These are the activations of a small neural network, seen along a few directions. Each row is one input.
Each table varies a few parts of the input and shows all the possible inputs, shuffled.
A made-up example of a description, with smaller parts first: one of 2 separate values, together with either a single point or one of 9 places along a line or (one of 4 places along a line, together with one of 5 places around a ring).
Shared parts are said once, and a part with two or three values counts as separate values.
(in the rows, 128 means zero)

Other details of the inputs vary at random and push rows far along two fixed directions, the same in every table; ignore that.

Table:
R1: [125  80 153  87 106  72  84 160  94 121 141 139 136 120 139 121]
R2: [153  82  88 121 123 155 149 118 157  79  96  99 126 168 136 133]
R3: [109 173  62 171 127 153 141 151 177 119  72 108 110 100 135 114]
R4: [111 108 167 117 123 120 146 117 137  88 127 150 106 124 127 121]
R5: [128 125 149  80 112  68 112  85 152 118 160 126 145 114 142 147]
R6: [144 117 190  27  27  76  94 110 162 109 162  70 125 157 197 112]
R7: [115 141 197  65 102  32 105 101 157 115 178 145 171 108 139 151]
R8: [149 163  83 225 211 245 183 166  90 148  89 197  85 104 103 109]
R9: [164 146  38 193 173 214 145 161 113 116  87 114 105 114 115 146]
R10: [ 72 119  42 108  33  99  95 101 174 116  74  26 123 173 154 120]
R11: [123 164  53 129 104 135 128 151 164  61  79  65 137 132 139 142]
R12: [155 116 160 105 144 120 144 121  94 124 150 181 148 137 126 141]
R13: [132 159  61 222 166 212 145 125 111 177 109 109 128 121 105 146]
R14: [ 93 130  45  89  44  90 102 163 181  53  63  46 121 155 159 121]
R15: [ 98 143 180  53  72  14 108 100 153 115 153  88 172 158 133 147]
R16: [ 99  76 140  39  61  31  85 104 150 139 155  90 128 190 131 121]
R17: [145 147 110 181 172 199 183 118 137  86  94 130 113 112 115 135]
R18: [102 153  50 150  94 142 121  91 156 123  92  44 137 153 138 141]
R19: [143  99  52  92 105 127 103 128 152  80 115  73 125 166 139 141]
R20: [157  48  66 104  64 107 138 148 145  69  37  45 161 176 184 123]
R21: [138 105  77 181 163 209 162 145 146 103  82 135  83 143 118 109]
R22: [151 176  88 128  55 174 136 163 189  99  73  32 113 147 194  97]
R23: [125 107 141 114 147 113 106 114 141 155 169 170 109 115 117 122]
R24: [160 114  74 148 142 153 122 163 103 110  93 101 142 116 135 133]
R25: [115 144 166  87 115  65 122  83 130 134 161 106 142 142 116 145]
R26: [ 90 187 194 142 141 103 113  94 125 153 178 145 167 107 100 154]
R27: [158 129 197 138 188 117 126 111  97 177 200 212 140  79 105 156]
R28: [110 137 158 114 136  99 116 105 141 141 158 164 110  90 123 126]
R29: [123 137 226 106 138  94 150 115 136  84 160 170 159 111 116 147]
R30: [109  96  29 105  57 112  96  94 172 121  99  21 148 200 153 138]
R31: [116 157  73 153 138 177 165 134 135  95  82 135  97 131 132 104]
R32: [142 126  50 188 149 178 140 155 137 157  85 132  94 106 133 120]
R33: [169 134 216  94 134 164 112 124 127 164 202 152 105 127 146 116]
R34: [128  78 148  80  95  77 119 149  99 117 113 149 150 148 158 103]
R35: [145 108 234 183 213 162 154 155  64 155 156 237 122  74  98 115]
R36: [111  84 201  73  95  29  96 132  94 174 163 135 154 137 124 116]
R37: [165 144 209 160 221 162 159 136  52 157 168 235 157  82  99 128]
R38: [111 186  56 203 161 194 160 131 139 149  73  96  79 120  98 110]
R39: [109 158 207 125 182 124 111 122  93 127 201 210  98  74  85 136]
R40: [162  77 212  32  44  75  91 148 120 148 157  88 153 144 206 110]
R41: [ 84  75 159  66  45  38  71 104 122 163 165 111 150 162 138 138]
R42: [ 88 181 201 127 143  87 126 124 127 157 158 158 127 108  91 125]
R43: [120 152  80  99  84 111 154 132 164  60  77  87 158 160 158 126]
R44: [104 128  85 145  92 142 160 157 177  60  51  88 116 143 148 111]
R45: [150 107  56 120 125 134 121 111 168 123 116  93 129 145 143 136]
R46: [187 165 131 186 159 250 157 169 115 175 123 126  85 104 153 114]
R47: [139 165  72 150 149 180 174 117 134  86  89 122 124 134 132 125]
R48: [ 96 158 205  92 127  86 137 131 123 104 158 197 140 116 120 118]
R49: [ 78 197  76 205 130 180 132 135 152 148  81  97 118 113 108 120]
R50: [136 114 206 147 182 108 115 140  83 190 180 218 135  62 113 119]
R51: [137 161  51 153 145 176 137 131 140  81  95  89 109 117 123 141]
R52: [117  76  24  78  63 109  88 146 168  75  86  54 100 183 155 118]
R53: [162 177  90 245 227 222 177 156  82 189  97 133 127  90  86 122]
R54: [142 114 225 177 208 168 157 141  78 152 169 244 100  88  89 131]
R55: [146 145 153 157 173 134 145 120  94 179 160 150 132 121  92 147]
R56: [118  91 154  66 114  94 118 116 126 111 158 171 123 163 131 113]
R57: [133 112  68 146 127 154 116 167 116 116 101 122  93 127 127 128]
R58: [161 153  60 178 193 227 174 129 125 113 100 148 114 140 110 122]
R59: [ 93 137 201 147 172 136  98  92 100 199 217 198 120 110  73 132]
R60: [128 110 148  81 121  75 111  92 134 146 173 109 143 168 113 142]
R61: [148  76 187  69 110  37  95 115 111 150 171 147 180 111 152 141]
R62: [156  85 224 106 150 104 139 113  97 121 172 193 146 123 117 154]
R63: [122 117 162 144 134 109 108 113  87 180 162 129 177 115 118 141]
R64: [111 146  95 227 169 200 134 151  90 198 105 133 126  93 101 111]
R65: [113 100 160  94  99  65 110 126 112 169 152 131 124 149 116 129]
Each input here is: one of 5 places along a line, together with either a single point or (one of 2 separate values, together with one of 6 places along a line).
The inputs of R41 and R64 match in every part but the place on the line of 5. If R57 is changed in the same way as R41 into R64, which row does it become?
Answer: R1
The inputs of R61 and R5 match in every part but the place on the line of 5. If R35 is changed in the same way as R61 into R5, which row does it become?
Answer: R4
Which other rows does R45 become when the choice among 2 separate values takes its other values? List them by row number.
Answer: R23
Which other rows does R43 become when the place on the line of 5 takes its other values? List them by row number.
Answer: R12, R37, R47, R58
Which other rows agree with R43 in the place on the line of 5? List them by row number.
Answer: R3, R7, R11, R14, R15, R22, R26, R29, R42, R44, R48, R49

Table:
R66: [122 135  90 176 157 166 140 134 113 149 106 131 117 126 107 124]
R67: [122 172 102 141 128 159 141 118 158 109 117 104 112 131 126 128]
R68: [139  93 103 116 100 126 127 151 136 116  96 112 120 139 156 114]
R69: [125 159  86 215 194 201 152 143 114 156 105 158 100  94  93 121]
R70: [120 161 210 130 191 129 136 100 109 129 199 214 123  97  82 145]
R71: [105 109  80  94  51  84 101 128 168 122  94  53 130 159 163 118]
R72: [138  89  93  81  65  94 133 139 159  69  77  75 145 164 177 122]
R73: [133  95  67 118 104 115 113 118 135 133 110  82 138 158 137 137]
R74: [ 99  91 207  36  54  16  77  99 128 146 185 114 159 156 145 134]
R75: [144  93 103 123 105 137 133 149 122 123  95 108 124 150 151 115]
R76: [138 117 236  97 155  97 120 135  89 134 191 207 138  98 118 130]
R77: [113 166 236 109 153  89 125 103 114 146 197 186 150  94 105 140]
R78: [123 157  76 186 164 177 146 146 122 125  94 130 113 111 106 126]
R79: [150 135 118 134 143 171 152 135 140  89 113 137 110 129 137 123]
R80: [127 196 103 211 185 208 151 147 120 152 111 137 105  88 101 122]
R81: [157  80 226  76 138  82 104 113  87 157 206 182 148 124 128 140]
R82: [110 105  76  90  67  77 124 120 164  78  82  69 149 165 153 133]
R83: [141 152  93 173 152 177 129 124 126 170 127 105 123 121 119 132]
The inputs of R79 and R67 match in every part but one. If R76 is changed in the same way as R79 into R67, which row does it become?
Answer: R80
What is each input in this table made of?
Answer: one of 3 separate values, together with one of 6 places along a line
